Each row below holds a small network's activations on one input, seen along a few directions.
In each table, some parts of the input vary, and every possible input appears once, in random order.
Descriptions start from the smaller parts, as in this example, which fits no table here: line(4) and (point or line(11) or (values(3) and ring(5))).
Shared parts are said once, and a part with two or three values counts as separate values.

A family of inputs:
row 1: -.04 -.03 -.46 -.16  .66 -.54  .60 -.63 -.02  .03  .15 -.12 -.03  .53 -.42
row 2: -.38  .08  .06 -.11 -.12 -.02  .30  .16  .19 -.31 -.02  .47  .04 -.31 -.34
row 3:  .07  .10 -.33 -.13 -.13  .05 -.14  .11  .08 -.41  .19  .74  .19  .32 -.01
row 4:  .28  .24 -.25 -.32  .04  .15 -.34  .34 -.33 -.07 -.06  .37  .18  .12  .41
row 5: -.21  .24  .06 -.25  .05  .13  .09  .39 -.20  .04 -.33  .07 -.05 -.50  .07
row 6: -.52 -.32  .24  .16 -.32  .23  .41  .06  .26 -.18  .33 -.12  .04  .11 -.20
row 7:  .20  .18 -.35 -.30  .83 -.45  .50 -.42 -.29  .33 -.15 -.45 -.14  .40  .09
row 8:  .32 -.08  .03  .19 -.32 -.09 -.46 -.19  .32 -.13 -.04  .24  .14  .04 -.17
row 9: -.36 -.06  .32  .00 -.16  .39  .20  .20 -.15  .19  .04 -.47 -.09 -.08  .25
row 10:  .14 -.09  .33  .38 -.12  .10 -.36  .08 -.09  .33 -.05 -.49 -.21 -.31  .24
row 11:  .01 -.33  .23  .56 -.37 -.04 -.07 -.17  .32  .08  .16 -.09 -.01 -.16 -.16
row 12:  .48  .07  .13  .00 -.05  .07 -.74  .04 -.08  .11 -.23 -.15 -.05 -.15  .24
Describe the family of inputs behind these rows. -> values(2) and (point or ring(5))
Changing only the values(2) part turns row 6 into row 9. The same change can be made to row 3. Which row results? -> row 4

A family of inputs:
row 13:  .07 -.01  .16  .05  .04  .14 -.11  .08 -.20  .28 -.07 -.45 -.11 -.07  .30
row 14:  .28  .17 -.14 -.21  .09  .06 -.31  .13 -.20  .00 -.09  .12  .06  .12  .28
row 15:  .05 -.05 -.21  .03  .11 -.26  .16 -.27  .15 -.11  .10  .21  .07  .21 -.25
row 16: -.37  .07 -.07 -.20  .13 -.04  .48  .07 -.01 -.14  .01  .16  .00 -.06 -.20
row 17:  .41  .10 -.10  .03  .10 -.12 -.41 -.06 -.09  .11 -.13  .01 -.02  .00  .15
row 18: -.24 -.24  .47  .41 -.91  .46 -.41  .41  .39 -.29  .15  .35  .11 -.43 -.07
row 19: -.09  .03 -.27 -.18  .10 -.08  .24 -.09  .04 -.22  .15  .31  .12  .33 -.14
row 20: -.31 -.15  .05  .08  .07 -.01  .46 -.14  .05  .05  .19 -.25 -.06  .15 -.11
row 21:  .00  .23  .04 -.23  .10  .12 -.07  .29 -.25  .09 -.25 -.02 -.05 -.28  .23
row 22:  .28  .00  .10  .10  .07 -.07 -.30 -.11 -.06  .23 -.15 -.32 -.10 -.10  .11
row 23: -.08 -.14 -.02  .12  .09 -.21  .27 -.32  .19  .00  .09 -.13 -.03  .13 -.28
Describe the family of inputs behind these rows. -> point or (values(2) and ring(5))

A family of inputs:
row 24: -.27  .13  .29 -.32 -.18  .24 -.26  .20  .14 -.31 -.14  .03  .01 -.28 -.25
row 25: -.18 -.12  .35  .31 -.29  .03  .16  .16  .03  .33 -.14 -.28 -.06 -.51  .06
row 26:  .43  .21 -.40 -.17  .25 -.41 -.01 -.15 -.06 -.03 -.13  .41  .14  .14  .02
row 27:  .07  .20  .03 -.05 -.05  .21 -.06  .41 -.29  .25 -.32 -.07 -.02 -.37  .43
row 28: -.27  .13  .01 -.51  .28 -.01  .17 -.16  .06 -.27 -.11  .01 -.03  .04 -.41
row 29:  .20 -.16  .19  .44 -.34 -.13 -.22 -.10  .40 -.04 -.12  .26  .09 -.28 -.17
row 30:  .19 -.09 -.19  .23  .08 -.45  .20 -.37  .36 -.02 -.06  .17  .03  .04 -.33
row 31:  .12 -.20 -.21  .37  .13 -.26  .05 -.38  .10  .09  .26 -.19 -.04  .23 -.20
row 32:  .02  .28 -.28 -.32  .50 -.24  .11  .05 -.29 -.11 -.15  .24 -.13 -.18 -.15
row 33: -.24 -.03 -.05  .05  .33 -.34  .30 -.20  .09 -.04 -.04  .03 -.23 -.29 -.49
row 34: -.19 -.06  .03  .13  .19 -.22  .59 -.21 -.05  .37 -.08 -.31 -.08 -.17 -.13
row 35: -.25  .05  .06 -.42  .18  .09  .45 -.15 -.04  .09 -.20 -.34  .11  .17 -.02
row 36: -.06 -.11  .33 -.09 -.23  .39 -.22  .13  .01 -.07  .07 -.38 -.06  .18  .21
row 37:  .16  .04 -.13 -.35  .01 -.15  .07 -.35  .31 -.19 -.11  .15  .17  .35 -.28
row 38:  .42  .22 -.08  .05 -.20 -.05 -.48  .13  .00 -.04 -.23  .51  .13 -.15  .20
row 39:  .07  .19 -.23 -.24  .42 -.11  .40  .08 -.38  .27 -.23 -.11  .02 -.04  .25
row 40:  .07 -.11 -.13 -.18  .07  .00 -.08 -.29  .04 -.10  .11 -.17  .07  .60 -.16
row 41: -.05 -.09  .01  .31  .24 -.18  .31 -.29 -.03  .24  .24 -.42 -.22  .19 -.01
row 42: -.24 -.07  .28  .25 -.13 -.07 -.13  .16  .18 -.07 -.09  .07 -.18 -.62 -.32
row 43: -.02 -.21  .31  .46 -.23  .11 -.09  .00  .03  .19  .22 -.37 -.22 -.18  .18
row 44:  .17  .12 -.21 -.10  .47 -.13  .11  .01 -.34  .20  .11 -.20 -.10  .31  .36
row 45:  .11 -.18  .17 -.03 -.36  .30 -.48 -.01  .08 -.15  .11 -.11  .12  .24  .00
row 46: -.20 -.01  .33 -.25 -.30  .36  .04  .23  .02  .03 -.23 -.32  .11 -.17  .13
row 47:  .00  .33 -.01 -.13  .03  .07 -.37  .39 -.19 -.10 -.23  .29 -.15 -.48  .03
row 48:  .32  .04 -.40 -.06  .33 -.23 -.18 -.12 -.26  .10  .15  .07  .08  .36  .17
row 49:  .14 -.32  .13  .53 -.31  .05 -.37 -.12  .13  .06  .22 -.10 -.02 -.11 -.03
row 50: -.60 -.11 -.38  .03 -.13  .08  .76  .18  .01 -.35  .54  .64  .14  .36 -.01
row 51:  .19  .06  .03  .06  .02  .25 -.34  .31 -.25  .19  .04 -.13 -.15 -.04  .54
row 52: -.12 -.01  .07 -.23  .23  .09  .17 -.20 -.04 -.02  .08 -.43 -.05  .55  .07
row 53:  .33  .00 -.12  .12 -.11  .15 -.62  .15 -.20  .10  .09  .15  .06  .03  .34
row 54:  .17  .02  .20 -.14 -.41  .16 -.35 -.06  .35 -.24 -.16  .23  .22  .03 -.11
row 55: -.51 -.16 -.01  .24 -.54  .41  .36  .57  .08 -.35  .54  .70  .23  .05  .06
Describe the family of inputs behind these rows. -> values(2) and (point or (values(3) and ring(5)))
Changing only the values(2) part turns row 40 into row 45. The same change can be made to row 50. Which row results? -> row 55
Start at row 29 and move only the ring(5) part, one step at a time. The first step leads to row 49. Which rows follow, in order? -> row 43, row 25, row 42
Change only the values(2) part in row 52. List by row number the other rows that result. -> row 36

A family of inputs:
row 56: -.12 -.10  .42  .21  .10  .07  .14 -.02 -.13  .49 -.18 -.88 -.29 -.36  .16
row 57: -.36 -.06 -.20 -.16  .55 -.27  .87 -.38 -.08  .11  .16 -.37 -.12  .38 -.24
row 58:  .46  .28 -.42 -.28  .27 -.28 -.32 -.11 -.07 -.15 -.19  .50  .12  .15 -.02
row 59: -.09 -.24  .29  .31 -.65  .37 -.34  .22  .25 -.20  .22  .18  .11 -.08  .04
row 60:  .59  .18 -.16 -.11  .06  .06 -.69  .12 -.26  .10 -.14  .05  .05  .15  .44
row 61:  .14  .34 -.52 -.58  .49 -.18  .18  .01 -.29 -.15 -.08  .40  .14  .38  .08
row 62: -.21 -.15  .04  .19 -.44 -.01  .02  .01  .46 -.44  .19  .63  .16 -.09 -.45
row 63: -.32 -.12  .51  .26 -.65  .45 -.25  .47  .16 -.07 -.04  .03 -.01 -.59  .04
row 64: -.04 -.14 -.10  .13  .31 -.41  .40 -.49  .15  .12  .04 -.26 -.09  .13 -.37
row 65:  .38  .29  .07 -.17  .07  .15 -.58  .35 -.36  .22 -.37 -.08 -.07 -.37  .46
row 66: -.51 -.08 -.11 -.08 -.20  .10  .52  .11  .21 -.40  .29  .51  .16  .16 -.29
row 67:  .08 -.21  .18  .27  .09 -.03  .04 -.27 -.05  .38  .09 -.71 -.16  .15  .14
Changing only one part turns row 63 into row 62. The same change can be made to row 65. Which row results? -> row 58
Describe the family of inputs behind these rows. -> values(3) and line(4)
Change only the values(3) part in row 66. List by row number the other rows that result. -> row 57, row 61
